Each row below holds a small network's activations on one input, seen along a few directions.
In each table, some parts of the input vary, and every possible input appears once, in random order.
Descriptions start from the smaller parts, as in this example, which fits no table here: values(2) and (point or line(9) or (line(4) and ring(8))).
Shared parts are said once, and a part with two or three values counts as separate values.
In the rows, zero is written as 128.

Other details of the inputs vary at random and push rows far along two fixed directions, the same in every table; ignore that.
These rows show it; all are for the same input, with only those details redrawn:
[ 62 183 107 140  99  81 153 164 104  20  87 149]
[147  98  92 153  99 181 143  35 133  98 125 156]
[ 81 167 166 131 131  73 134 175 121  89 127 158]
[ 83 166 157 133 126  78 137 170 119  82 123 157]
[147  97  99 151 102 177 141  40 134 104 129 156]
[133 110  81 153  93 171 147  46 126  76 113 154]
[151  96 106 149 106 176 139  41 135 111 135 157]
[ 64 180 101 142  98  87 155 156 104  18  85 148]

Table:
row 1: [ 72 179 152 118 118  76 155 186 127  70 111 155]
row 2: [121 137 129 129 130 114 124 151 116 121 123 121]
row 3: [128 123  41 146  88 163 147  79 108  57  80 108]
row 4: [163  95 111 140 129 168 120  75 136 158 142 120]
row 5: [132 131 173 118 156  98 110 167 128 170 151 127]
row 6: [ 83 166 152 133 122  80 138 166 120  78 121 156]
row 7: [121 139 152 113 138 107 125 168 129 143 129 123]
row 8: [122 138 140 126 142 110 118 156 121 140 136 124]
row 9: [171  88 133 126 133 177 121  82 146 183 151 126]
row 10: [135 129 191 104 160 101 112 180 140 190 160 131]
row 11: [120 139 138 116 131 110 130 160 128 128 121 121]
row 12: [163  95 110 136 132 168 118  76 133 160 141 123]
row 13: [123 139 158 115 145 108 121 162 139 156 140 122]
row 14: [121 136 131 131 131 114 123 146 122 125 126 118]
row 15: [135 129 178 117 158  98 109 166 132 174 155 127]
row 16: [153 105 108 136 123 156 124  92 125 139 128 120]
row 17: [150 106 106 122 122 158 132  97 135 137 124 120]
row 18: [123 135 135 125 137 111 121 154 118 132 130 123]
row 19: [123 135 138 131 135 115 120 150 121 135 132 121]
row 20: [114 144 115 127 126 106 130 150 115 103 112 117]
row 21: [142 114  93 125 119 160 134  96 133 126 118 119]
row 22: [175  84 136 118 138 168 121  82 149 185 153 125]
row 23: [125 136 160 112 141 108 123 170 131 152 136 126]
row 24: [158 102 121 133 129 152 122  93 131 149 137 120]
row 25: [156 104 137 119 134 149 125 109 142 162 139 123]
row 26: [133 131 186 121 162  96 105 167 138 186 164 126]
row 27: [118 142 135 126 139 105 121 154 122 128 129 120]
row 28: [ 76 173  58 130  89 112 157 158 103  24  60 106]
row 29: [163  96 118 139 128 167 119  80 132 160 141 122]
row 30: [118 140 138 131 138 110 119 152 122 137 131 120]
row 31: [122 138 153 117 142 114 121 164 134 155 139 125]
row 32: [148 109 101 140 119 157 128  88 127 128 125 116]
row 33: [162  95 114 129 127 176 125  79 143 166 139 123]
row 34: [ 78 171  54 132  88 118 157 152 102  25  58 106]
row 35: [162  95 110 125 128 174 126  79 141 162 136 123]
row 36: [117 140 128 132 134 115 122 151 119 128 128 121]
row 37: [150 108 127 125 132 154 124 105 143 161 140 122]
row 38: [145 120 208 108 167 105 107 169 152 211 173 130]
row 39: [131 132 175 120 159  98 107 166 133 175 157 127]
row 40: [127 132 142 113 137 117 126 154 130 145 129 124]
row 41: [126 121  27 138  85 184 153  71 113  60  78 111]
row 42: [130 134 179 108 158 101 114 171 143 179 154 127]
Question: Changing only one part turns row 36 into row 31. The same change can be made to row 32. Which row results?
Answer: row 38
Question: Changing only one part turns row 1 into row 6. The same change can be made to row 28. Which row results?
Answer: row 14
Question: What is each input in this table made of?
Answer: values(2) and (point or (line(4) and ring(5)))
Question: Which other rows does row 8 become when the line(4) part takes its other values? List them by row number.
Answer: row 12, row 27, row 39
Question: Start at row 22 and move only the ring(5) part, one step at a time. The first step leads to row 25. Which rows follow, in order?
Answer: row 38, row 13, row 42
Question: Which other rows does row 30 become when the ring(5) part takes its other values? List them by row number.
Answer: row 5, row 12, row 16, row 29

Table:
row 43: [131 131 141 121 139 107 122 142 125 134 134 128]
row 44: [149 107 109 125 121 153 136  95 133 129 128 125]
row 45: [138 118 123 124 127 142 131 118 128 135 132 134]
row 46: [122 137 141 118 136 122 130 144 144 145 138 122]
row 47: [ 84 163  68 145  96 114 142 148  95  36  78 116]
row 48: [127 126 103 131 110 158 137 108 134 121 114 124]
row 49: [140 113 114 124 114 160 138 105 133 128 118 130]
row 50: [143  99 160 148 122 164 132  49 147 140 164 188]
row 51: [124 137 146 138 139 105 119 145 123 135 133 119]
row 52: [141 116 127 117 131 145 135 116 141 139 132 125]
row 53: [131 127 151 117 131 113 130 147 131 138 130 127]
row 54: [130 126 120 147 127 137 123 116 119 129 131 125]
row 55: [140 118 116 141 136 135 120 102 127 139 136 120]
row 56: [127 125 106 121 111 143 144 118 131 103 105 119]
row 57: [127 129 140 127 143 108 114 140 127 138 140 124]
row 58: [133 128 154 139 144 113 116 138 128 152 147 120]
row 59: [138 118 124 137 127 132 121 117 125 129 133 120]
row 60: [130 133 159 123 139 102 121 156 125 139 139 128]
row 61: [128 130 140 129 141 110 116 143 126 135 141 122]
row 62: [105 151 142 116 138 111 126 163 136 139 131 130]
row 63: [132 124 124 147 128 136 121 114 119 133 130 125]
row 64: [121 135 139 132 140 113 114 149 120 134 140 129]
row 65: [ 85 170 122 113 124  75 141 189 114  77  99 123]
row 66: [123 134 141 115 135 125 132 150 133 138 133 134]
row 67: [139 118 112 144 131 139 124 101 126 131 135 118]
row 68: [133 123 115 143 134 138 119 105 122 136 134 128]
row 69: [127 133 144 136 143 106 116 139 126 142 136 121]
row 70: [127 130 144 131 135 108 116 145 124 132 132 121]
row 71: [128 127 100 129 117 158 136 107 136 124 124 126]
row 72: [144 103 168 143 126 136 136  68 158 134 165 180]
row 73: [101 150  98 135 116 103 131 146 110  74  98 114]
row 74: [147 108 115 123 117 159 140 100 139 131 124 123]
row 75: [130 133 151 123 133 104 123 151 123 131 130 127]
row 76: [128 132 147 127 133 115 122 150 119 133 134 134]
row 77: [141 116 113 127 116 158 134  99 144 135 123 119]
row 78: [114 142 150 111 135 111 131 164 132 134 124 133]
row 79: [125 132 151 120 133 116 128 155 126 139 134 134]
row 80: [145 112 104 135 120 154 129  95 120 124 128 131]
row 81: [138 119 111 124 120 153 133  99 144 136 123 121]
row 82: [ 96 152  74 129  97 122 152 137 105  52  77 124]
row 83: [132 120 120 135 133 134 116 116 123 134 135 130]
row 84: [140 113 107 125 122 152 134 100 128 128 124 134]
row 85: [127 131 148 114 135 109 129 149 132 136 129 128]
row 86: [140 116 114 118 121 148 138 107 139 125 117 124]
row 87: [141 117 118 129 129 140 124 109 122 134 132 134]
row 88: [138 115 123 137 131 140 116 109 124 138 134 129]
row 89: [138 119 118 134 118 141 127 113 118 121 122 130]
row 90: [130 130 149 124 138 113 118 144 122 142 135 136]
row 91: [145 108 108 118 124 157 137  95 141 132 124 126]
row 92: [133 123 117 144 130 139 120 107 121 134 129 126]
row 93: [116 144 152 112 144 109 125 158 145 151 138 126]
row 94: [120 136 147 116 130 122 133 158 132 134 129 133]
row 95: [ 87 160  55 134  88 140 154 126 114  46  71 117]
row 96: [144 117 120 129 128 135 127 111 125 129 133 125]
row 97: [144 108 110 130 113 159 135  97 126 126 120 130]
row 98: [120 139 141 139 143 112 117 145 120 140 142 128]
row 99: [131 132 146 121 137 106 123 145 125 133 130 128]
row 100: [116 141 146 123 131 125 128 153 137 143 134 128]
row 101: [130 128 148 119 131 114 131 149 130 135 132 127]
row 102: [113 146 148 118 132 112 131 160 141 136 130 122]
row 103: [116 140 151 110 142 112 129 163 134 143 133 136]
row 104: [125 129 147 134 135 116 113 145 121 140 137 129]
Question: Changing only one part turns row 82 into row 85. The same change can be made to row 54. Which row results?
Answer: row 58
Question: Changing only one part turns row 81 into row 95. The same change can be made to row 53. Which row results?
Answer: row 97
Question: What is each input in this table made of?
Answer: values(2) and (point or (ring(5) and line(6)))
Question: Which other rows does row 44 become when the values(2) part takes its other values? List them by row number.
Answer: row 45
